A small network was trained on made-up records. Each row is its average activation on records with the value named, seen along a few directions.
Related values have similar rows: they may be neighbours, one step apart, or belong to one group.
Strong random noise was added to every row along 5 fixed directions; ignore it. To show where, here is one row again and again, with new noise each time:
[-341  -76 -201  -21  491  316 -200  116   21 -111 -291   12 -285  159
 -140 -284 -135]
[ 379   88  178 -240  -50  227  436 -281  255  -10 -139 -379 -103 -498
  -51 -335  295]
[ 342  -56  265  108 -126 -204  167 -128  239 -115  250  -44 -111 -210
  -34   19  155]
[ 222   37 -379  -82   71   88  227  101  236 -104 -321 -247  230  120
   71  271  459]
[ 119   49   -8 -238  252  407  252 -176  147  -21 -404 -308 -159 -309
  -90 -431  146]
[-260  182 -359 -441   23  467  205  124  276  -16 -110 -403 -141  -51
 -130 -249  363]
[-451  -70 -173  -56  492  338 -244  155   54 -103 -238   54 -365  182
 -225 -375 -169]


Field Tese:
z19: [ 329    8  637   99 -320 -507  -12 -115  309  111   19  516  154  -94
 -654 -217  146]
z18: [  40   65 -283   47  -93 -129  -69    5 -128 -125  434 -289  129   28
  376  567  -76]
z1: [ 696    5   75  227   93 -192  297 -217   98  -91 -431   19  157  -62
  -44   67  294]
z8: [  43   -6  579  -40 -351   36  -66 -319  -92  165  209  -23  -62 -311
  131 -540 -411]
z9: [-374  -63  -46 -295   52  269 -206   95  110   12  256   18 -390    2
 -101 -317 -323]
z16: [-178 -111  -90   74   32  -55 -115   89 -263  -99  -36  252 -112  300
  259   45 -366]
z6: [ -10 -151 -278  433  368   20 -248  -11 -415  134 -381   58   82   39
   77  222 -255]
z12: [ 388  -25  -58  139   36 -188  456 -338 -308  195 -131 -421  102 -351
  293  175  273]
z3: [-377  284   57 -387 -398  141  214   88  327  211  499 -352 -337 -241
 -363 -197  448]
z17: [-161 -121  206   21 -322 -347  -78  232  415 -107  594  175 -272   52
 -214   89  173]
z5: [ 402  187   31 -270   11  171  548 -200  136  394 -428 -407  196 -440
 -229 -247  458]
z15: [ 464  -20  116 -252  123  396  216 -238 -159  -61 -502 -297  146 -324
  428  -22 -192]
z13: [  17  266 -106 -380  115  485  213   91 -112  163 -631  -52  278  -76
 -111 -398  142]
z7: [-155  176   45 -394   -5  168  104  218  191   23 -563  120  306  381
 -302 -336  238]
z10: [  15 -219 -196  500  692  128 -361  -81 -513   53 -842  402  326  219
  159  267 -466]
z11: [  59  172 -203  -64 -135  -27   85 -128 -254   99 -154  -23  497 -180
  373  119   17]
z14: [-139   22 -129   15   -6  156  -95 -134 -557 -109  -93 -161  149  128
  568  141 -330]
z2: [-123  219 -254 -265 -192  158  138 -113  -10  274  -39 -245  265 -272
  -43   57  315]
z4: [  28  -41  229 -362 -329  -49  160  346  731  -79  151  359  -57  320
 -655 -162  277]
Tese is arranged as a ring.
Question: Which values are neighbours of z4? Give them in the order they are listed.
Answer: z9, z15
Question: Which values are neighbours of z1? Give them in the order they are listed.
Answer: z3, z17
Question: Which values are neighbours of z19? Give them in the order they are listed.
Answer: z10, z2
Question: Which values are neighbours of z7? Give them in the order they are listed.
Answer: z8, z14

Field Pupog:
w5: [ 372   33 -304  150  198 -126  -93   38 -129   17 -692  237  701  336
  167  453  218]
w17: [-334  -13 -408  -61   -4  123  -70  248 -174 -141   68 -147  -28  416
  343  250  -95]
w11: [-144  -39   62  104  -97 -271 -183  258  294 -145  -19  303   21  582
 -154   81   -2]
w4: [ -19 -165  161  168   32 -140 -201  155  227 -162 -340  590   41  459
 -368  -17 -186]
w12: [ 119   72 -142  -94   75 -282  -12   94  117   90 -359  343  456  323
 -181   64  230]
w2: [-101   66  199 -396 -381  183   53  125  111   45  331   64  -86 -259
 -227 -394  -13]
w6: [  -8 -142  -82  341  122 -331 -232   86   13  -39  406  224 -132  172
 -126  221 -116]
w16: [ 167   21  515  -93 -471 -199  186   56  291 -127  388   80   55  -34
  -64 -180  191]
w19: [  18  179  240 -108 -451 -129 -142   16  -42   14  637   57  -11 -139
   87   83 -136]
w8: [-265  138 -320 -373  -93  479  299    1  -40  287 -121 -483 -150 -292
 -181 -293  286]
w15: [ 137  -44 -134  140  187 -140  -15   37   79  -84   18  -60   79  -59
  102  284   79]
w1: [ 124 -147   72  354  184 -128  -52 -264 -298   84 -206  -73  145 -123
  193  162   71]
w9: [-173  -95  -26   40  164   19  -39  302  152 -192  181   80 -201  353
 -107   60 -110]
w18: [-287  102 -283   -1   38  -58   17  162  167  134   61   19 -116   45
  -63   63  226]
w10: [ -35  -24  185  285  172   -7 -264 -156 -263   86 -184  233 -156    8
 -189 -194 -387]
w13: [ 166  -51  -36 -169  144  288  326   62  271    1 -411 -130    1 -143
 -285 -190  145]
w14: [ -39 -112 -354  -91  275 -181 -153  354  342 -201 -663  246  233  737
 -165  214  256]
w7: [-270   42 -146   65  463  377 -186 -110 -474  176 -449  -99 -118  -51
    3  -70 -152]
w3: [  36 -104  -24  -32   -4 -227  128  121  468    6   88   30   53   15
 -150  186  251]
Pupog is arranged as a ring.
Question: Which values are neighbours of w10? Give them in the order they are listed.
Answer: w12, w7
Question: Which values are neighbours of w16? Give them in the order they are listed.
Answer: w11, w4
Question: Which values are neighbours of w19? Give them in the order they are listed.
Answer: w5, w2
Question: Which values are neighbours of w15? Give them in the order they are listed.
Answer: w6, w3
